Here are a small network's activations along a few directions, averaged over the inputs that share one value of a field.
Related values have similar rows: they may be neighbours, one step apart, or belong to one group.
(in the rows, 500 means zero)
Strong random noise was added to every row along 5 fixed directions; ignore it. To show where, here is one row again and again, with new noise each time:
[624 569 469 264 406 203 205 421 514 344 682 624 611 684 486 344 479 260]
[422 370 636 569 527 335 434 424 554 562 556 303 523 404 519 446 340 314]
[341 606 487 587 549 690 623 489 477 544 390 201 550 253 534 652 600 540]
[420 445 542 600 447 581 487 406 650 490 494 458 260 406 359 403 210 441]
[368 738 454 584 152 530 323 358 516 458 622 257 285 387 415 486 497 430]
[441 384 572 588 539 403 540 495 531 586 500 368 605 315 529 465 423 408]
[436 470 485 565 622 562 680 573 474 585 390 369 727 230 570 574 597 534]


FIZ, 15 values:
rikad: [468 543 598 467 794 621 423 385 488 440 335 422 327 696 546 634 472 426]
mif: [537 227 624 543 517 446 580 494 595 429 529 692 491 632 485 345 191 519]
fef: [451 332 680 415 879 443 391 326 574 506 527 508 430 778 546 436 363 433]
mam: [577 658 392 623 226 567 512 462 584 381 552 720 154 606 287 476 319 593]
zir: [463 527 521 673 413 486 476 407 555 551 523 528 331 445 505 400 432 544]
tifu: [462 619 489 305 630 883 578 435 525 311 413 589 289 854 358 667 387 657]
dotel: [652 563 456 128 585 485 361 579 504 401 474 554 458 809 487 583 597 437]
vamu: [389 520 519 456 327 420 359 418 480 442 655 403 479 493 490 432 517 456]
fegob: [711 513 336 433 437 535 640 653 492 451 485 855 530 579 439 539 528 717]
buka: [364 151 917 526 985 317 393 387 468 688 520 183 421 712 636 558 310 282]
luf: [463 541 463 667 325 706 599 489 547 558 395 367 226 333 403 544 449 483]
kifev: [600 684 267 169 400 663 415 617 462 376 560 806 503 716 406 499 702 619]
luv: [588 582 484 408 450 236 191 488 328 533 580 464 520 715 631 493 710 425]
defas: [587 438 396 612 292 440 560 571 595 555 553 762 531 235 389 278 366 517]
nama: [478 696 374 754 210 705 659 590 473 432 455 492 489 324 491 559 671 698]
Each value of FIZ is a pair of two hidden parts, and every pair occurs once (5 first parts, 3 second parts).
Q: Changing only the second part turns zir into defas. fef has the same second part as zir; what does that change turn fef into?
A: vamu
Q: Changing only the second part turns mam into luf. tifu has the same second part as mam; what does that change turn tifu into?
A: kifev

GED, 11 values:
rif: [493 627 407 480 347 548 510 552 486 432 525 468 526 411 455 533 566 501]
tido: [570 604 398 357 616 510 517 546 464 434 428 555 753 445 564 531 678 481]
pofe: [622 385 487 249 695 365 390 496 555 436 506 736 612 628 512 349 414 357]
kep: [507 604 451 567 403 561 527 533 450 521 497 545 416 539 485 555 596 604]
tor: [557 387 496 461 418 328 396 492 519 574 666 736 506 524 444 285 437 480]
keri: [495 489 580 479 604 452 332 362 586 461 517 510 352 626 490 394 353 384]
duzum: [511 482 549 369 441 485 360 443 499 338 576 547 315 831 445 501 392 440]
forim: [369 790 386 570 147 700 557 462 463 404 547 298 433 379 459 637 622 618]
biri: [551 342 516 602 638 481 599 559 491 629 432 658 555 450 518 447 462 632]
zot: [577 539 423 532 354 494 542 590 449 552 503 589 484 498 489 524 609 614]
lam: [628 554 414 531 272 446 434 473 612 388 570 703 364 494 350 334 360 443]
The values of GED form a line.
Q: A walk along GED starts at duzum and steps to its neighbour zot. Put pofe, kep, tor, forim in the order it reaches them.
A: kep, tor, pofe, forim
Q: List every value one step from lam, in the order listed.
A: rif, tido
